A small network was shown many inputs. Here are its activations along a few directions, one row for each input.
In each table, some parts of the input vary, and every possible input appears once, in random order.
Descriptions start from the smaller parts, as in this example, which fits no table here: one of 6 places along a line, together with either a single point or one of 9 places around a ring or (one of 2 separate values, together with one of 5 places around a ring).
Shared parts are said once, and a part with two or three values counts as separate values.

Other details of the inputs shift rows strongly along two fixed directions, in all tables alike. That doesn't count.

A family of inputs:
R1: [-58  23 -41   4  70 -18  -1  11  39  53   8 -15]
R2: [ -5   8   5   6  -4   3   0   1  -7 -15   4   5]
R3: [-67  23 -31   6  71 -21   4  15  38  48   5  -2]
R4: [  9  -6  -8  -9 -11 -14   0  -9  -2   3  10  -7]
R5: [  8  15   2  -1 -12   2  -8   2  15  -5  -1  -2]
R6: [  9 -18   8   0   1   4   8  -7   0   1   2  -4]
R7: [ 16   1   1 -11  -8  -9  -2   5  11  -1   1   0]
R8: [ 36  24   7  15   0  -8  16 -13 -29  36 -14  11]
R9: [ -25  -32  -70  -85  -20  118 -109   74 -106   73  -27   21]
R10: [ 11 -11   4  -6   5  -2   2  -7  -3  -5  -2  -5]
R11: [ 16 -18   1  -1   1   6   6 -11   2   3   4 -10]
R12: [ 15 -11  -4  -5   3  -1   4  -9  -2  -5   1  -9]
R13: [  2  -5   8  10  -3  14   0 -10   4  -4  -1  -5]
R14: [-54  30 -31   4  72 -12   3  27  50  48   0  -4]
R15: [  1  13   4   2 -14   2  -2   8  11  -8  -4   9]
R16: [  8   2  -4   6   0   9  -3 -12   2 -10  -2 -11]
R17: [  3  14   2   0 -14   3  -3   6  13  -8  -3   6]
R18: [  6  -2   5  -4 -11 -11   3  15   5  -4  -3  10]
R19: [  6  10  -4   4  -2   4  -4  -7  -3 -11  10 -10]
R20: [ 13   0   1  -9 -10  -8   3   8   9  -3   1   2]
R21: [  5  -4   9   9  -1  13  -4 -13   6  -3  -1  -8]
R22: [ -1   1   4   7  -1   7  -1  -6  -1 -13  -6   1]
R23: [  6 -12   4  -3   2  -3   7  -3  -5  -8  -4   2]
R24: [  2 -14   7   2   0  -5   6   3  -8  -9  -7   4]
R25: [ -3  -8   2  -7 -12 -15   5  -1  -6  -2   4   8]
R26: [  8 -11   3  -4   2  -1   6  -4  -5  -7  -2  -3]
R27: [ -1  10   3   4  -3   4  -2  -3  -5 -13   8  -3]
R28: [  2 -20  12   6  -1   1   7   0  -4  -2  -4   3]
R29: [  5  -5   0 -11  -9 -15  -1  -7  -2   1   7  -3]
R30: [ -2   9   0  -1 -13  -5  -8 -11   3  -3   5  -6]
R31: [ 12 -17   9  -2   2   4   3  -9   1   2   1  -6]
R32: [  1  -6   5  -4   0  -7   7   4 -12 -10   6   7]
R33: [-2 -6 11 14 -3 12  3 -7  3 -7 -5  3]
R34: [  0  -6   7   0  -1 -10   6   7 -13 -10   5   5]
R35: [ -5   8   0   0 -15  -4  -3  -8   1  -5   6  -3]
R36: [  2   2   3   6   0   8  -1  -8   0 -12  -4  -4]
R37: [19  0 -7 -9 -9 -8  0  4 11  0  3 -4]
R38: [ -5  -8   3  -3 -13 -18   4   2  -7  -2   3   6]
R39: [ -1  12   6   6 -15   0  -3  11  10  -9  -5   8]
R40: [  4  -5   3  -6   0  -7   5   2 -10  -9   7   4]
R41: [ -3   0   6   9  -1   7   1  -4  -3 -14  -8   4]
R42: [ 10   0   2  -9 -10  -8   3   9   8  -4  -1   8]
R43: [-12   6   4   6 -16  -7  -3  -1  -2  -7   1   4]
R44: [-4 -7 13 17 -4  9  1 -3  1 -7 -6  2]
R45: [-58  11 -21  18  81  -5   9  12  42  46  -2  -5]
R46: [ 9 -3  3 -8  2 -7  1 -2 -8 -7 10 -4]
R47: [  4 -20  10   3   0   3   9  -3  -3  -1  -3   4]
R48: [ 24  39  11  20  -8   5  20 -11 -25  30 -21  -4]
R49: [  3 -13   5  -2   2  -2   8  -1  -7  -9  -6   5]
R50: [  9  -5   2  10  -2  14  -1 -14   7  -2   1 -12]
R51: [  6 -19   9   1   1   4   8  -5  -1  -1  -1   2]
R52: [ -1  -7   0  -9 -11 -15   4  -3  -4  -1   5   5]
R53: [13 -4 -5 -7  1 -5  3 -3 -8 -5 12 -8]
R54: [  5   3   4   5   1   7  -6 -10   1 -11  -4  -7]
R55: [ -3   9   4   4  -3   3  -1  -2  -5 -15   5   3]
R56: [  2  10   3   2  -1   4  -7  -5  -4 -11   7  -6]
R57: [ -7   7   7  10  -4   0  -1   4  -8 -15   3   4]
R58: [-10   7   2   2 -16  -4  -1  -5  -1  -6   2   6]
R59: [ 12  14  -6   0 -13   3  -6   1  16  -5   1  -7]
R60: [  8  -1   3  -7 -10  -9   5  11   7  -4  -2  11]
R61: [ -5   0   7  13  -2   4  -1  -1  -4 -14  -9   2]
R62: [  2  -6  -1 -10 -11 -14   3  -4  -4   0   8  -1]
Each input here is: one of 2 separate values, together with either a single point or (one of 5 places along a line, together with one of 6 places along a line).
Which other rows does R29 become when the place on the line of 6 takes its other values? List them by row number. -> R4, R25, R38, R52, R62
Which other rows does R29 become when the choice among 2 separate values takes its other values? List them by row number. -> R30

A family of inputs:
R63: [ 22  -5  10   4 -10  -1  10 -15  -6  -7   2  -5]
R64: [  9   2  12   8 -16   0   2  -9  -4 -17   0   0]
R65: [ 11   8  10   7 -20   2  -2 -10   5 -18   0  -2]
R66: [-22   9 -14   1  38  -9   6  14   8  31  -5   2]
R67: [  0 -13   4 -10 -21  -8  -6   5  15 -33  15  -1]
R68: [-40 -11 -17 -12  34 -12  -5  20  23   5  13   2]
R69: [ 10   5  11   6 -18  -3   5  -8  -5 -13   1   1]
R70: [ 13  -6  14   7 -12   1   6  -9  -7 -12  -2   1]
R71: [ 12  10   8   8 -21   0   1 -10   5 -16   1  -2]
R72: [-15   6 -16   1  39  -7   5   6   8  35   0  -3]
R73: [ 16  -1  13   6 -14  -6   9  -7  -8  -8  -2   4]
R74: [ 14  -4  14   8 -13  -2  10  -9  -7 -11  -2   1]
R75: [ 13  -7  13   7 -10   3   6  -8  -7 -15  -3   1]
R76: [ 22  -4  10   3 -12  -3   9 -13  -7  -5   2  -4]
R77: [-24   4 -11   4  37  -5   6  11   9  30  -3   1]
R78: [ 25   0   8   0 -11  -7  11 -11  -8  -4   1  -2]
R79: [ 14  13   9   5 -22  -5   1  -8   4 -13   1   0]
R80: [-31 -22 -20 -14  39 -16   0  11  21  13   9  -7]
R81: [-25  22 -18   0  29  -7  -3  14  19  26  -2  -1]
R82: [ -7 -25 -44 -57 -46 107 -93  48 -89  37 -31  20]
R83: [ 20  -7  11   3  -9   1   7 -14  -7  -8   1  -5]
R84: [-26  17 -15   1  33  -9   2  14  11  26  -2   1]
R85: [ 11   7  10   6 -18  -6   4  -7  -6 -12   0   3]
R86: [ 13  11   9   5 -23  -1   1  -9   4 -14   1  -1]
R87: [-37 -20 -16 -13  37 -13   0  17  20  10   8   3]
R88: [ 21  -8  11   4  -8   2   6 -14  -6 -11   0  -5]
R89: [-29  15 -19   5  34   3  -6  11  21  20  -2  -4]
R90: [ 10   4  11   8 -17  -1   5 -10  -4 -16   1   0]
The inputs of R76 and R86 match in every part but one. If R63 is changed in the same way as R76 into R86, which row does it become? -> R71
What is each input in this table made of? -> one of 4 places along a line, together with either a single point or one of 6 places along a line

A family of inputs:
R91: [  -6   33   50   72   38 -104   84  -33  124  -25   30   -4]
R92: [ 21 -27  50  56   7 -51  60 -40  32 -34  -7  -7]
R93: [ 27 -14  11   0 -68  66 -49   7 -33 -58 -23   4]
R94: [-107  -54  -50  -64   36  -36  -38   62   37  -21   43   15]
R95: [-39  -3 -16   2  53  -9  -1  -1 -12  66   1 -11]
R96: [ -19   40   49   80   52 -104  101  -15   82  -50    2    3]
R97: [-58  39 -19  16  40 -10   4   6  27  30  16 -20]
R98: [ 70 -24  77  39 -60 -25  67 -86   0 -99  18 -10]
R99: [-85 -89 -48 -76  56 -36 -25  54  17  -2  42   6]
R100: [-33 -21 -21  10  75  28 -13  19  12  23 -16 -16]
R101: [ 26 -30  13 -29 -38  55 -22  12 -95  -1 -24  33]
R102: [ 48 -19  13 -20 -53  48 -40 -18 -71 -27   4 -22]
R103: [ 74 -25  -3 -45 -59  44 -38 -10 -34 -22 -14 -14]
R104: [ 22  17  38  39 -21 -38  50 -24  75 -47  26  -9]
R105: [-39   1  -5  -3  -8  40 -34   6 -22  21 -20  26]
R106: [107 -16  83  30 -67 -57  72 -35   4 -78  19  13]
R107: [ 27  32  24  19 -25 -54  48 -34  72 -41  12 -21]
R108: [-32 -10  -7   7 -14  34 -34  25 -12  16 -34  18]
R109: [  53    0   67   54  -84  -23   50  -51   25 -113    3   -7]
R110: [ -7 -28  -9  -8  18  29  -6  41 -51  25 -35  20]
R111: [-59  34  -5  13  59 -12  16  22   8  23 -10  29]
R112: [-58  36  -8  19  37 -27   0   4  21  44   6  -6]
R113: [-64  17 -18  13  44  22  -5   7  22  20  -1   4]
R114: [-33  28 -17  -6  41  -6  -1  56  25  45  -9  28]
R115: [ 43  18 -11 -15 -77  43 -58  -8 -46 -39   5  -6]
R116: [  7  -4   1 -16 -49  81 -64   2 -48 -35 -13  13]
R117: [-35  -6  -9  12  87  11   6 -13  19  15   2 -12]
R118: [ 76 -21   6 -47 -68  15 -12  13 -62  -2 -23  17]
R119: [  33  -14    3  -34  -46   38  -27   17 -105   16  -10   14]
R120: [ 31  -6  -4 -25 -60  71 -61  26 -16 -21  -6   7]
R121: [ 49 -17 -29 -32 -43  57 -55  -8 -70  -4   2  -9]
R122: [104 -21  72  31 -56 -29  46 -58  31 -98  28 -18]
R123: [-35  25 -29 -15  25 -16 -14  21  43  57 -18   3]
R124: [ 68  30  44  36 -95 -44  41 -66  13 -93  29 -16]
R125: [ 33 -46  26 -13 -59  48 -23 -28 -69 -13 -22  20]
R126: [-46  36 -40   4  27 -16 -20   8  13  54  -1   4]
R127: [  4  20 -31 -33  -9  31 -48  19  15   9 -14  -9]
R128: [-37  56 -32   9  43 -39  10  23   9  38   7  13]
R129: [ 38  17  -8 -48 -74  31 -36  37 -43   2 -28  28]
R130: [ 14 -18 -34 -43   0  28 -17  11  -8  42 -14 -14]
R131: [-53  53  -9   7  50 -31  14  26   1  37   3   6]
R132: [-13  -9 -26 -18  47 -20   2   8  28  70 -12  -6]
R133: [-14 -13 -23 -21   5  39 -19   2 -46  39   3 -20]
R134: [-15  17 -37  -8  58 -22  13  20 -23  60   6   9]
R135: [-20 -20 -26 -10  55  18   2  22  29  55   5  -9]
R136: [-20 -17  -7   6  62 -16  15  11  41  61   2   3]
R137: [-25   1 -40  -5  48 -13  -5  -1  -8  70   2  -5]
R138: [ 23 -52  -2 -15 -47  73 -28   9 -56  -8 -25  -1]
R139: [  11   28   17   60   58 -106  102  -69   78  -23   45  -38]
R140: [-52  46 -18  16  60  -7 -12   5  30  17  16 -24]
The inputs of R101 and R111 match in every part but one. If R100 is changed in the same way as R101 into R111, which row does it become? -> R93
The inputs of R123 and R132 match in every part but one. If R115 is changed in the same way as R123 into R132, which row does it become? -> R121
What is each input in this table made of? -> one of 2 separate values, together with either a single point or (one of 4 places along a line, together with one of 6 places around a ring)
Which other rows does R110 become when the place on the ring of 6 takes its other values? List them by row number. -> R101, R106, R118, R119, R134
Which other rows does R130 become when the choice among 2 separate values takes its other values? List them by row number. -> R107

A family of inputs:
R141: [-54  51 -30  18  49   1  -9  14  17  78   1  -3]
R142: [ 38 -23  13 -29 -86  66 -43  23 -90 -12 -46  41]
R143: [-39 -24 -71 -62   3  94 -92  61 -86  43 -13   7]
R144: [ 15  22  22  24   2 -26  24 -33  -9 -44   1 -10]
R145: [-72 -24 -22 -16  65 -15  -6  53  27  34   4  23]
R146: [ 62   3  -5 -35 -93  68 -62  15 -56 -17 -37  12]
R147: [-50  35 -30  11  86  17  -3  17  -4  50   6 -13]
R148: [-11 -28  34  47  -7  22   9 -47  47 -55  -2 -21]
R149: [-70  -9 -39 -22  78 -11 -21  26  17  17  25  -2]
R150: [ 29 -46  24  -8  -4 -45  32 -29  18 -23  25 -15]
R151: [-78   8 -39 -22  38 -19 -17  26  33  44  17   3]
R152: [  9  38  20  29 -35 -39  20 -33  11 -14  -3   0]
R153: [ 31  10  10   6 -18 -25  20  -5  42 -43   9 -14]
R154: [ 46  39  25  29 -13  -9  19 -16  35 -18   4 -13]
R155: [ 39 -30  16   7  -1 -38  42 -31   6 -14  10 -16]
R156: [  1  18  12  16 -37 -40  23 -22  19 -28  15  -5]
R157: [ 22  14  46  38  -6 -13  45 -11   3 -17  -3  16]
R158: [ 32 -47   6 -39 -89  65 -45  37 -83 -24 -25  32]
R159: [ 21  -2  13 -12 -20 -30  11  -6  55 -51  24  -4]
R160: [ 46  -9  23  16   2 -33  40 -44  -3   0  -9  -8]
R161: [-18   3 -29   5  86  10  11   4   3  93  -3 -11]
What is each input in this table made of? -> either a single point or (one of 4 places along a line, together with one of 5 separate values)

A family of inputs:
R162: [ -2 -39  10 -28 -52 -11 -16   3   5 -75  26   4]
R163: [ 23 -21 -19 -39 -47  60 -48  24 -86  35 -29  17]
R164: [ 37  16  12 -10 -55  -1  -9  -9  -5 -29   3   1]
R165: [-40  30   0  28  47 -17  14  -1  44  12   1  -3]
R166: [ 28  15  17   5 -59  -2   1  -8 -15 -29  -7  12]
R167: [ 23  15  22  10 -52   8  -1  -5 -15 -32  -4  12]
R168: [-49 -18 -68 -41  54  90 -66  50 -51  93 -32   3]
R169: [  6   6   9  25  40 -41  43 -27  36   9  14 -17]
R170: [-25  15  -1  24  68 -30  35   3  18  38   0  -2]
R171: [  0   7  25  35  40 -32  45 -29  25   0   4  -9]
R172: [-33  30 -13  19  43 -27  13   2  53  18  12 -14]
R173: [-16   4 -33 -15  52   0  -7  17  -3  61  -4  -2]
R174: [ 26   8  20  16 -43  15  -7 -19  -2 -44  -3  -6]
R175: [ 21 -69  19 -28 -36 -13   2  -1  -4 -58  18   5]
What is each input in this table made of? -> one of 2 separate values, together with either a single point or one of 6 places around a ring
The inputs of R170 and R167 match in every part but the choice among 2 separate values. If R168 is changed in the same way as R170 into R167, which row does it become? -> R174
